Each row below holds a small network's activations on one input, seen along a few directions.
Each table varies a few parts of the input and shows all the possible inputs, shuffled.
Descriptions start from the smaller parts, as in this example, which fits no table here: one of 8 places around a ring, together with either a single point or one of 11 places along a line or (one of 3 separate values, together with one of 4 places along a line).
Shared parts are said once, and a part with two or three values counts as separate values.

Other details of the inputs shift rows strongly along two fixed directions, in all tables alike. That doesn't count.

Table:
x1: [ -1  51  20 -61  -7 -32 -18 -11   6  -3  -6  11   7 -11 -16]
x2: [-75  15  16  13 -34  49 -47  40 -53  -2  -7  46  62   9 -21]
x3: [ 10  30  -2 -12  24 -26  -8 -45  60  18 -14  12  -1 -16 -16]
x4: [ 11 -20   4  29   9  -4 -16   7   6   1 -13 -38  19   1  -1]
x5: [  9 -22  12  31  20 -30   3  -5  10   4 -10 -49 -14  -6   4]
x6: [ 39  -5 -25 -23  23   2  23   7  27  13   5 -24 -16  18   7]
x7: [ -8  32  11   1  20 -32   5 -48  49  19 -13  14 -19 -14  -8]
x8: [-45  22   9  20 -13  89 -18   5 -30   0 -15  70  62  21  15]
x9: [  2  14   2 -34   2 -56 -14 -27  29  -2  10  10   8 -37 -22]
x10: [-15  42  -3 -26   6 -16  -7 -26  43  10   5  24  10  -6 -31]
x11: [ 14 -30 -14  17  -2 -14  -1  15  12 -23  19  -7   7  10 -19]
x12: [ 19  23   3 -64  -3 -56  -2 -22  14  -6   2  11  -4 -25 -17]
x13: [ 17 -13  -7  -7   1 -16  38   2   9 -13  10 -18 -34  29 -14]
x14: [ 22 -40   0  14  22  -5  21 -11   4 -16  -3 -13 -23 -20  26]
x15: [ 44 -74 -30  46  13  30  17  29  -1 -28   1 -38   4  20  28]
x16: [  1  29  12 -35   9 -49 -23 -23  35  -1   5 -10   3 -27 -19]
x17: [ 24  35  11 -60  20 -30 -14 -17  19  10   0  -3  -4 -19  15]
x18: [ 12  14  17 -46  13 -35   8 -23  11   0   8  31 -29 -22  16]
x19: [-15 -17  11  24  -1 -16   5  19  -7  -6   6 -42  -5   5 -11]
x20: [  6  31  22 -26  29 -31  -3 -41  27   1 -16  -8 -18 -42  31]
x21: [ 15  17   9 -52   8 -13 -11 -12   8   1   6  42   2 -17   8]
x22: [-76  38  22  30 -15  88  -8  17 -45  22 -27  47  50  16  23]
x23: [ -5 -73 -15  51  -3  -2  14  53 -27 -13   7 -69 -15  19  -7]
x24: [-44  34   1  32 -69  69 -45  20 -82  13  14  52  41 -10  -3]
x25: [-59  25  17 -14 -40  51 -35  47 -74  -6 -15  50  55  22 -19]
x26: [ 29 -76 -29  66   9  25  18  20  14  -8   0 -51   5  41  -6]
x27: [-85  18  28  25 -39  32 -17  27 -64   3   5  59  56   2 -20]
x28: [-70   5  37  47 -26  48 -25  16 -54   4 -12  76  47   5  -8]
x29: [  5  21  12  -5  10 -30 -28 -39  34  -6  -4  47  14 -20  -6]
x30: [ 20  29   5 -51  11 -19 -12 -20  17  -6  10  46   0  -9  12]
x31: [ 21  -3 -17 -18  12  18  16  19  11  21  -2 -32   0  23  11]
x32: [ 41 -39 -44  59 -31  46   7  16 -17  -5  31 -50 -29  26  -1]
x33: [-76  48  24   3 -39  62   1  39 -57  16 -16  46  39  42 -18]
x34: [ 36 -54 -40  51 -30  31 -16  39 -43  -4  18 -76 -31   1   6]
x35: [ 34 -29  -9 -24  -6 -24  13  15   2 -21   8 -14 -12   6 -18]
x36: [-84  19  35  39 -23  45 -41  18 -62  12 -25  57  49   2   0]
x37: [ -4  11  18  -4  14 -58  -4 -45  22  10  -9  12  -8 -42   1]
x38: [ 12  37  -3 -35  25  -4  -3 -42  51  18 -21  -3   2 -26  21]
x39: [ 24 -47 -26  30  14  28  49  43 -11   8   8 -54 -25  48  17]
x40: [-69  33  17  33 -10  90  -4  13 -43  13 -22  61  45  20  17]
x41: [ 21  60 -14 -20 -19  -8 -20 -43  29  30  11 -12 -35 -31  -5]
x42: [-76  17  26  37 -33  42 -19  27 -52 -13  10  75  43  22 -18]
x43: [-28  37  16 -17   2 -29   3 -41  33  -1  12  39 -12  -6 -22]
x44: [ 50 -52 -42  64 -33  33  -1  32 -30 -20  35 -47 -28  14   3]
x45: [  4  31   8 -62   9 -17 -26  -8   3  10  -6  24   1 -21  16]
x46: [  7  22   7 -17  28 -12  15 -55  41  -1  -7  22 -24 -19  24]
x47: [ 16   3 -15 -22  -5  -2  18  20  13   8  -7 -35  -4  25 -19]
x48: [ 32 -86 -19  62   6  11   7  34  -6 -14   1 -41   9  16  -6]
x49: [ -1  43   6 -44   4 -34  24 -26  29   6  -2  11 -33   4 -18]
x50: [-10  -8   0  37  12  -5  14  -6  21  22 -17 -35  -9   9   0]
x51: [ 19 -76 -11  83   7   4  20  31 -10 -19   3 -38 -10  30   6]
x52: [-61  29  25   8 -38  44  -7  34 -71 -17   2  78  37  35 -15]
x53: [-16  -7  -2  20   3  -8  22   8  17  12   3 -40 -13  13 -17]
x54: [ 15  30   7 -47  23 -29  19 -39  34   8  10  23 -36  -3  14]
x55: [-66  13  25  28 -18  64 -12  18 -69   3 -18  60  56  -9  27]
x56: [ 28 -31 -16  -4  23  -2  -9  -1  10  -7 -16 -36  -3 -22  29]
x57: [ 11 -32  -6  19  14 -14 -21   3   6  -1 -14 -30   7 -10   0]
x58: [ 26   7   5 -35  19 -20  -8 -39  37  -9  -7  28  -2 -44  20]
x59: [  7  37  15 -35  20 -11 -23 -34  25   2 -19   6  14 -38  24]
x60: [ 15 -54 -33  44   1  17  24  44  11   3   7 -80   6  36 -20]
x61: [ 18  37  -2 -19 -31 -12 -35 -39   3   2  23  34 -29 -47  -5]
x62: [ 11 -31  -4   8  21  -7   6  -4  -1  -6 -17 -36 -23 -21  37]
x63: [ 31 -72 -16  59  18  24  32  26 -14 -29   3 -39 -17  18  34]
x64: [ 26 -19 -18 -10   6  23  17  12   8   1  10  -6   0  32  11]
x65: [ 26  30   3 -59   0 -50  -4 -26  30 -20   7  30 -14 -10 -17]
x66: [-62  44  20   4 -16  70  -1  33 -53  30  -8  44  38  34  11]
x67: [-16  28  20   3  15 -23  -3 -52  35  10  -7  38 -10  -9  -7]
x68: [ 22  13   0 -38  22 -31  -7 -43  28   0 -11  12   8 -51  22]
x69: [ 39   7 -38  21 -19  16   0 -13  13  14  21 -38 -39  -3  -7]
x70: [  9 -20  -2 -20   2 -35  13  18 -14 -11  -3 -37 -35   2  -5]
x71: [ -8  30   2 -28   3 -23 -10 -37  47  -2  10  32   4  -7 -29]
x72: [ 22 -53  -7  29   9  17  28  56 -39   0   5 -72 -15  34  26]
x73: [ 17  -7   8 -13   1 -33  21  18  -8 -10   0 -49 -27  10  -5]
x74: [ 16  33  -9 -31  25  -1   3 -45  54  10 -16  12  -1 -22  15]
x75: [  7   6   6 -35   5 -48 -15 -29  36 -11  14  23  -4 -32 -27]
x76: [ 40   3 -17  16 -19   0 -21  -1 -10   4  19 -57 -32 -20   1]
x77: [-12  33  16 -49 -11 -49   7 -17  -7  -4   1  26 -11 -23  -9]
x78: [ 40 -72 -29  18   2  18  24  54 -34  -5  11 -54  10  25  19]
x79: [-58  24  26  -3 -27  47  -9  33 -75  13  -2  67  46   9  17]
x80: [ -7 -35   4  19  -4 -23  12   7  -1 -14  16  -6 -14  -3 -17]
x81: [ 17 -56 -27  63   8  28  15  31  10  12 -14 -72  13  35  -4]
x82: [-29  45  10 -17   7 -27   7 -33  37  11   5  25 -14 -10 -26]
x83: [ 20  32  -2 -54   3 -30   7 -31  36  -7   4  19 -14   6 -24]
x84: [ 17 -28   0 -14  -5 -29  26  11  -8 -21   9 -12 -31   4 -12]
x85: [ 34 -72 -20  36   8  15  38  49 -27 -19  19 -41 -24  42  26]
x86: [ 18 -26  -4 -17  18 -18  10  19 -13   2  -1 -34 -32   0  27]
x87: [ 16 -33  -7  23   7 -20  -6  -2   6   2  -6 -19  19 -14  -4]
x88: [ 15  43  -7 -57   5 -28   9 -23  40   3  -3  10 -14   3 -26]
Description of these inputs: one of 8 places around a ring, together with either a single point or (one of 2 separate values, together with one of 5 places around a ring).
Question: The inputs of x28 and x37 match in every part but the place on the ring of 8. If x18 is changed in the same way as x28 into x37, which row does it become?
Answer: x79
Question: List by row number the other rows that have the place on the ring of 8 in common with x31.
Answer: x22, x33, x38, x41, x47, x50, x53, x60, x66, x81
Question: Change only the choice among 2 separate values in x6. List by row number the other rows that result.
Answer: x39
Question: Change only the place on the ring of 5 in x63. List by row number the other rows that result.
Answer: x42, x51, x52, x85
Question: Change only the choice among 2 separate values in x58. List by row number the other rows that result.
Answer: x14
Question: A walk changes only the place on the ring of 8. It starts at x32 and steps to x69. List the rest of the walk in order.
Answer: x41, x76, x34, x24, x61, x44

Table:
x89: [ 19 -12   1 -16  11 -43  -3 -17  20 -11   5   3 -12 -21  -1]
x90: [ 18   1  -4 -11  -2 -37 -13 -23  22  -2  10 -13 -18 -29 -12]
x91: [-32  61  12 -27 -27  13 -24 -17 -12  11   6  60  15 -11 -13]
x92: [-34  71  16 -41 -24  18 -23 -12 -12  16   0  59  21  -8 -12]
x93: [-28  41  10  -6  16  42  -6 -16   8  24 -26  30  24   0  26]
x94: [-22 -58 -16  66 -26  68  22  72 -58 -14   7 -16  28  61  -9]
x95: [ 65 -58 -27   8  16 -48  12  -5  28 -20  13 -66 -42 -15   6]
x96: [ 16  21  -2 -28   6 -27   9 -15  28   6   3 -10 -22   4 -15]
x97: [-21  23  19 -19   0 -32 -15 -26  17  -5  -2  37   8 -22 -17]
x98: [ 28 -11 -13  -2   6 -26  15  -4  26  -2  12 -31 -32   7 -14]
x99: [ 27  25  -5 -43   3 -19   1 -19  18  -1   5   5 -21 -10   4]
x100: [  6 -79 -34  97   2 106  34  70 -39   5 -12 -59  30  68  25]
x101: [ 57 -44 -19 -23  28 -39  38  10  23  -7   7 -66 -42   9  14]
x102: [-38  54  21 -37 -11   8  -6 -10  -4   6  -6  60  22   5 -14]
x103: [ 55 -56 -23  17  14 -59  14  -6  25  -9  11 -83 -46 -25  -1]
x104: [-41  10   2  48  -7  88  -8  10 -26  15 -14  40  46  25  17]
x105: [-16  33  15   4  20   2 -24 -54  37  13 -18  39  17 -34  14]
x106: [-60  35  31  36  -1  47 -34 -21 -13  16 -26  63  52 -21  19]
x107: [-43  75  23 -49 -20  15 -26 -10 -19  20  -5  55  22 -11  -4]
x108: [-24  52  15 -29 -20  18 -23 -15 -16   2   5  64  13  -9  -1]
x109: [ 65 -46 -27 -16  25 -37  40   6  29 -11  12 -62 -43  12   7]
x110: [-14  11  20 -16   4 -34 -17 -20  -2  -5  -3  34   3 -32   2]
x111: [-14 -75  -9  84 -28  64  -4  75 -79 -19   4 -32  30  32   8]
x112: [-13  44  15 -44  -1 -14  -9 -25   7   1   6  60   3 -13  -2]
x113: [ 28   9  -7 -36  10 -19   8  -4   9  -2   1 -22 -24  -6  12]
x114: [ 38 -23 -10   0  15 -63   5 -23  45  -8   9 -44 -35 -17 -14]
x115: [-21 -46 -14  57 -22  70  18  81 -66  -1   0 -42  27  65  -4]
x116: [  5 -18   9   0  14 -51   2 -17  21 -10  -2 -16 -19 -24  -9]
x117: [ 33 -29  -4   7  18 -69   6 -21  36  -6   4 -52 -39 -24  -9]
x118: [-39 -13   3  20 -18  55  11  56 -53  -2  -7   4  33  45  -4]
Question: Describe the family of inputs behind these rows.
Answer: one of 5 places along a line, together with either a single point or one of 5 places around a ring
Question: The inputs of x92 and x91 match in every part but the place on the line of 5. If x100 is changed in the same way as x92 into x91, which row does it become?
Answer: x104
Question: A walk changes only the place on the line of 5. It starts at x113 and steps to x99. List the rest of the walk in order.
Answer: x108, x95, x111
Question: A walk changes only the place on the ring of 5. It starts at x114 and steps to x97. List the rest of the walk in order.
Answer: x89, x95, x90
Question: A walk changes only the place on the line of 5. It starts at x110 and steps to x89. List the rest of the walk in order.
Answer: x112, x109, x101

Table:
x119: [-39 -49  14  80  -3  51   6  40 -47 -12 -14   7  37  27  15]
x120: [ 24  16  -5 -38   1 -68  11 -19  28   4  16 -41 -52 -21 -23]
x121: [-64  87  22 -12 -16  72 -16 -19 -18  24 -15  88  34  18   9]
x122: [-45 -36  15  61  -4  43  -8  26 -36  -8  -9  39  48  16   2]
x123: [ 31 -69 -17  13   1 -24  24  57 -18 -18   8 -81 -14  33 -15]
x124: [ 48 -38 -23  26  20 -49   0 -34  56 -14   8 -47 -26 -29 -10]
x125: [-41 -23   9  13 -25  30  12  54 -57 -14   8  32  33  47 -19]
x126: [-62   1  28  44 -13  43 -41  24 -47   2 -23  41  67   1  -1]
x127: [ 61  -8 -34 -19  22 -11  25 -25  62   6   4 -48 -33   4   3]
x128: [ 23 -25 -23  19 -28  97 -10  53 -83  -4   8  -5  20  18  52]
x129: [-51  25  18  11  -3  83   9  26 -41  10 -22  50  41  42  23]
x130: [ 51 -38 -26  -1  -4 -47  15  23  15 -11  20 -83 -40  15 -31]
x131: [ 27 -71 -18  61 -26  48 -29  44 -75 -24  12 -23   9 -20  40]
x132: [-71  71  43  12 -17  19 -45 -46  -5  12 -14 100  31 -30  -8]
x133: [ -2 -24 -28  46  -6  69  22  40 -27  21  -6 -50   3  39  16]
x134: [ 19  73   0 -58  16 -23 -15 -54  59  25  -8   7 -15 -23   1]
x135: [ 20  63   0 -54  21 -22   8 -64  65  19   5  34 -23 -14   3]
x136: [ 20  41   5 -64  39 -38  18 -46  55  23 -16 -11 -30 -31  27]
x137: [-32  49  31 -34  14 -36 -38 -58  34  -3 -15  74  27 -54  -4]
x138: [  5  67  12 -78  26 -23  -4 -56  54  14 -18  51   4 -25   9]
x139: [-35  87  29 -60 -17 -41 -15 -43  17   4   9  71 -17 -20 -28]
x140: [ 48 -11 -19 -33  42 -26  21 -11  50  10 -10 -59 -26  -2  21]
x141: [ 30 -54 -21  14 -45  35 -11  73 -94 -29  31 -25  -3  11  15]
x142: [ 41 -57 -24  45  14 -37  -4  -7  36  -4   5 -81 -25 -17  -4]
x143: [ 45 -55 -21 -20   8 -52  31  22  17 -25  15 -57 -29  11 -21]
x144: [-21  65  26 -20   9 -52 -35 -76  43  21 -11  36 -13 -69  -3]
x145: [ 40 -72 -27  65  13 -21  18  -5  29 -11  13 -53 -24   3  -4]
x146: [-55  21  12  11 -46  42  -8  39 -55  -3  21  59  35  38 -38]
x147: [ 14  53  10 -61  36 -27  15 -49  56  12  -9  42 -11 -12  15]
x148: [ 56 -46 -33  -3  -7 -46  26  14  23 -18  24 -64 -40  15 -33]
x149: [-46 -49  11  74  -8  48  -5  43 -52   2 -15 -16  41   9  18]
x150: [-73  55  43 -31 -24  14 -13   8 -47  -3  -6  89  30  13 -19]
x151: [ 33 -45  -9  -8  11 -52  38  26   0  -9   7 -74 -38   7  -6]
Question: Describe the family of inputs behind these rows.
Answer: one of 3 separate values, together with either a single point or (one of 2 separate values, together with one of 5 places around a ring)
Question: The inputs of x128 and x131 match in every part but the choice among 3 separate values. If x138 is changed in the same way as x128 into x131, which row does it become?
Answer: x137
Question: Change only the choice among 2 separate values in x122. List by row number the other rows that result.
Answer: x145
Question: List by row number the other rows that have the choice among 3 separate values in common with x148.
Answer: x120, x123, x125, x130, x139, x141, x143, x146, x150, x151
Question: Change only the choice among 3 separate values in x126. List by row number the other rows that result.
Answer: x123, x140
Question: Change only the place on the ring of 5 in x144. List by row number the other rows that result.
Answer: x124, x132, x142, x145
